Each row below holds a small network's activations on one input, seen along a few directions.
Each table varies a few parts of the input and shows all the possible inputs, shuffled.
Descriptions start from the smaller parts, as in this example, which fits no table here: one of 2 separate values, together with either a single point or one of 11 places along a line or (one of 4 places along a line, together with one of 8 places around a ring).
Shared parts are said once, and a part with two or three values counts as separate values.
In the rows, zero is written as 128.

Other details of the inputs shift rows strongly along two fixed directions, in all tables alike. That doesn't count.

Table:
x1: [115  88 119 132 134 145 151 117 163 106 138 119]
x2: [141  79  78 126 100  98 153 143 139  78 145 126]
x3: [147 173  99 106  80  74 104 169  53 147  99 161]
x4: [ 93 170 182 137 168 193 108 104 136 177 114 158]
x5: [133  65  83 126 103  88 183 130 156  72 175  86]
x6: [110 161 146 124 133 133 110 126 105 162 121 138]
x7: [113  47 117 138 157 151 184  95 196 119 179  95]
x8: [ 94 103 170 136 179 199 147  96 180 141 142 109]
x9: [134  58  82 129 107 111 183 125 169  77 153 110]
x10: [148 110  85 113  95  84 118 151  94 126 116 155]
x11: [109 168 158 122 133 149 123 128 112 147 113 130]
x12: [ 77  88 170 146 176 185 182  73 212 122 175  71]
x13: [134 123 116 117 115 122 114 144 107 123 106 146]
x14: [107 158 167 134 150 180 117 119 132 138 118 148]
x15: [ 92 166 193 126 162 176 111 108 125 165 115 122]
x16: [162 181 159 174 155 136  77 104 150 132 109 131]
x17: [200 202 117 146 104  78  52 148  91 133  70 162]
x18: [155 115  65 112  83  71 120 163  89 116 115 162]
x19: [127 175 139 112 115 110  91 145  68 169 101 152]
x20: [146  46  76 126 114 106 180 137 160  75 166  99]
x21: [116 151 149 119 141 139 118 131 107 169 126 127]
x22: [134  88 107 118 117 107 164 138 135 101 159  94]
x23: [ 94 166 194 125 173 187 118 111 132 171 120 116]
x24: [124 137 134 118 121 116 125 137 108 124 130 122]
x25: [107 172 166 125 138 155 123 127 116 141 125 129]
x26: [132 129 122 121 118 125 110 145 106 118 114 147]
x27: [213 138  64 148  86  37  92 137 114 108 111 144]
Description of these inputs: one of 3 separate values, together with either a single point or (one of 2 separate values, together with one of 4 places along a line).
- The inputs of x20 and x8 match in every part but the choice among 3 separate values. If x24 is changed in the same way as x20 into x8, which row does it become? => x15
- Change only the choice among 3 separate values in x14. List by row number the other rows that result. => x4, x9
- Change only the place on the line of 4 in x15. List by row number the other rows that result. => x11, x12, x23

Table:
x28: [132  83 124 143 149 140 145 104 176 124 148 108]
x29: [116 116 121 115 123 140 140 149 116 112 132 134]
x30: [120  40  85 116 107 110 189 132 160  69 166  96]
x31: [184 172  89 124  87  77  80 172  77 115  76 167]
x32: [164 132  92 121  97  80  94 156  87 127 101 159]
x33: [125  45  68 124 102  95 193 129 160  88 175 108]
x34: [134 104 101 105 105 118 143 159 106 103 121 132]
x35: [ 76 104 175 137 182 205 163  79 189 155 152 110]
x36: [ 94 135 203 175 204 220 136  58 222 138 155 104]
x37: [124 130 135 131 127 108 149 116 134 130 160  89]
x38: [120 186 161 123 127 118 100 127  90 162 116 119]
x39: [ 95 217 184 112 140 170  64 138  66 195  71 188]
x40: [169 127  83 124 105  83 104 155  96 123 121 153]
x41: [107 210 200 126 160 161  93 118 101 188 105 122]
x42: [159 116  99 144 104  96 126 128 141  92 119 132]
- The inputs of x28 and x32 match in every part but one. If x31 is changed in the same way as x28 into x32, which row does it become? => x42
- What do these inputs look like to the network? => one of 3 separate values, together with either a single point or one of 4 places along a line
- Change only the choice among 3 separate values in x38. List by row number the other rows that result. => x37, x41
- Change only the place on the line of 4 in x36. List by row number the other rows that result. => x29, x33, x40
